Each row below holds a small network's activations on one input, seen along a few directions.
Each table varies a few parts of the input and shows all the possible inputs, shuffled.
A made-up example of a description, with smaller parts first: line(4) and (point or (values(2) and ring(5)) or ring(11)).
Shared parts are said once, and a part with two or three values counts as separate values.
In the rows, zero is written as 128.

Other details of the inputs shift rows strongly along three fixed directions, in all tables alike. That doesn't count.

Rows:
x1: [ 91 146  79 144 137 135 128 143 118 187 147]
x2: [153 152 164 115 158  86 145  80 121 131  54]
x3: [162 128 109  93  90 140 124 142 134 110 163]
x4: [127 163 125 111 130 175 124 141 111 106 173]
x5: [147 140 107  90  88 131 102 123 111 118 149]
x6: [148 200 157  94 147 179 148 120 117  70 135]
x7: [112  83 132 200 102  98 120 141 147 133 110]
x8: [142 125 107  78  87 134 116 120 122 132 167]
x9: [168 171 236 101 185 171 167 116 125  22  84]
x10: [ 99 213  49  80 163 111 138  97 106 251  88]
x11: [ 86  83 144 206 162 129 119 153 142 117 139]
x12: [132 165  72  56 121 181 140 131 110 137 152]
x13: [158 105 182 145 100 151 135 126 138  27 141]
x14: [135  80 112 148  77 145 117 143 128  91 177]
x15: [152 135 183 154 159  81 132 103 123 123  58]
x16: [ 93  85 135 177 152 134 139 161 132 142 128]
x17: [104  79 108 156 102  82 111 157 147 177 141]
x18: [140 150  96  86 123 101 140  92 127 187  98]
x19: [122 152  75  88 131  83 105  81 118 240  82]
x20: [108 161 196 153 195 101 141 121 116 130  85]
x21: [ 98 108  84 157 110 180 122 157 144  93 187]
x22: [121  66 164 181 117 105 125 140 145 127 135]
x23: [ 85 124  62 151 145 129 128 133 133 173 135]
x24: [ 94  91 137 199 163 130 130 149 140 110 137]
x25: [208 176 150  39  81 190 135 127 134  16 172]
x26: [143 161  86  98 118  98 124  97 116 177  87]
x27: [127 166  96  46 129 172 122 130 104 139 154]
x28: [128  66 110 155  73 142 125 154 139 109 190]
x29: [136 124 194 137 160  74 127  95 123 124  67]
x30: [152 128 206 160 160  85 123 107 125 108  63]
x31: [128  81  88 147  71 128 127 168 148 120 179]
x32: [153 149 184 118 154  97 151  87 141 130  61]
x33: [ 90  81 147 181 153 133 129 162 133 145 127]
x34: [115  74 122 172 106  95 112 160 152 162 141]
x35: [123 170  82  66 132 171 110 121 112 116 172]
Description of these inputs: line(5) and (values(3) or line(4)).
The inputs of x34 and x3 match in every part but the line(5) part. If x30 is changed in the same way as x34 into x3, which row does it become?
> x15
Which other rows does x7 become when the line(4) part takes its other values? List them by row number.
> x13, x25, x32
Which other rows does x31 become when the line(4) part takes its other values? List them by row number.
> x2, x18, x26
Which other rows does x11 become when the values(3) part takes its other values? List them by row number.
> x4, x33

Rows:
x36: [136 149 137 106 131 168 145 132 124  98 132]
x37: [136 169  72  78 115 176 127 113 122 117 160]
x38: [ 97  96  36 130  59 124  92 142 119 197 187]
x39: [154 175  74  26 123 120 112  94 115 203 114]
x40: [124 131 134 128 114 168 119 140 111  81 178]
x41: [128 119 182 143 157 139 146 151 136  76 137]
x42: [119 150 112 135 143 134 123 126 131 129 127]
x43: [157 113 132 126  90 157 129 128 137  54 163]
x44: [125 109 160 134 127 169 120 149 119  62 174]
x45: [ 90  75 125 177 131  70 109 129 136 199 104]
x46: [141 140 155 105 149  88 137 112 135 154  86]
x47: [100  46 123 202  85 118 131 167 153 134 144]
x48: [141 147  97  66 117 182 117 141 115 112 183]
x49: [151 103 173 153 127 123 145 123 135  67 111]
x50: [120 170 145 135 172 106 128 110 114 149  82]
x51: [ 95  77  87 197 102  86 109 145 152 176 133]
x52: [125 154 152 130 166 119 152 126 129 152  93]
x53: [146 123 185 150 144  94 151 125 140 127  85]
x54: [146 169 124 103 136  92 118  96 114 161  84]
x55: [130 145 157 136 173 128 152 111 124 110  84]
Describe the family of inputs behind these rows.
> values(2) and ring(10)
The inputs of x41 and x46 match in every part but the values(2) part. If x48 is changed in the same way as x41 into x46, which row does it become?
> x39
Which other rows does x55 become when the values(2) part takes its other values? List them by row number.
> x49

Rows:
x56: [118 123 104 124 112 147 117 139 119 142 160]
x57: [111 117 122 146 126 130 130 135 125 145 135]
x58: [170 178 165  66 140 169 145 105 114  68 130]
x59: [112 101 190 198 169 101 144 140 152 105  90]
x60: [134 127 127 129 106 165 135 148 136  82 172]
x61: [ 99 109 106 144 122 118 125 150 127 167 146]
x62: [119 106 129 141 120 150 130 143 135 104 151]
x63: [107 121  94 151 126 124 117 138 128 153 134]
x64: [173 176 179  66 143 169 144 108 116  64 130]
x65: [132 119  96 106 115 115 123 133 130 164 136]
x66: [120  85 194 185 149  72 130 131 142 118 101]
x67: [112 121 105 119 130 128 117 140 129 149 142]
x68: [134 153 122 101 166  77 131  89 128 217  53]
x69: [ 98 112 100 151 126 119 136 130 133 167 124]
x70: [188 171 155  57 133 153 139  98 115  76 117]
x71: [152 183 132  77 149 143 140 103 123 112 107]
x72: [123 119 192 188 165 108 140 136 135  97  98]
x73: [114 123 101 133 124 136 119 130 120 135 137]
x74: [127 114  93 126 115 116 129 121 130 158 120]
x75: [116 122 105 114 113 141 129 146 128 141 162]
x76: [142 129 119 121  97 131 121 135 132 121 134]
x77: [133 105 125 129  94 132 117 141 129 128 142]
x78: [119 133  99 127 124 138 119 136 135 134 142]
x79: [127  87 224 193 165 117 135 155 133  51 120]
x80: [103 100 185 212 165  90 144 142 144 128  90]
x81: [128 107 197 179 149 129 150 135 128  63 115]
x82: [131 113 107 111  90 126 116 146 126 140 150]
x83: [114 176 108 119 172  84 132  94 118 214  61]
x84: [116 162 113 121 171  93 130 100 129 189  68]
x85: [130 131  93 119  97 118 120 128 128 159 124]
x86: [127 122  96 117 100 117 118 111 127 143 139]
x87: [147 118 117 106  85 149 116 125 126  91 175]
x88: [121 119  98 138 107 102 118 118 136 160 131]
x89: [118 129 112 120 124 133 121 142 118 143 151]
x90: [118 108 133 145 115 146 128 147 126 117 158]
x91: [133 131 108 116 102 169 126 136 114  88 172]
x92: [119 119 117 122 123 145 125 137 133 132 146]
x93: [103 107  98 145 125 129 117 137 132 155 137]
x94: [121 129 114 127 121 143 123 132 118 132 146]
x95: [124 117 119 127 119 151 113 142 122 117 158]
x96: [136 159 133  96 153  79 122  81 125 193  73]
x97: [119 115 121 151 114 144 138 146 136 109 154]
x98: [178 177 163  62 130 137 133  95 111  97  95]
x99: [119 103 200 188 174 106 134 131 130  97  89]
x100: [141 106 125 144 109 132 129 143 142 106 145]
x101: [115 107  99 151 103 102 114 129 143 159 141]
x102: [115 120 103 122 125 138 115 134 130 149 143]
x103: [128 134 113 130 108 153 133 141 124 106 160]
x104: [141 157 139 104 144  92 134  92 120 164  58]
x105: [151 186 148  92 166 127 129 102 118 121  91]
x106: [147 108 125 139 103 141 133 141 136  89 151]
x107: [163 181 145  62 143 163 143  99 116  76 117]
x108: [119 125 113 110 125 138 126 142 131 133 149]
x109: [104 111  90 141 120 133 121 134 131 144 139]
The inputs of x82 and x104 match in every part but one. If x67 is changed in the same way as x82 into x104, which row does it become?
> x109
The inputs of x89 and x83 match in every part but one. If x65 is changed in the same way as x89 into x83, which row does it become?
> x106
Describe the family of inputs behind these rows.
> line(6) and (values(3) or ring(6))
List by row number the other rows that have the line(6) part in common with x59.
> x60, x72, x76, x78, x80, x100, x101, x105
Which other rows does x57 become when the ring(6) part takes its other values? List them by row number.
> x58, x62, x93, x94, x99
Which other rows does x77 become when the values(3) part takes its other values? List them by row number.
> x68, x96
Which other rows does x91 become when the ring(6) part takes its other values? List them by row number.
> x69, x73, x81, x107, x109
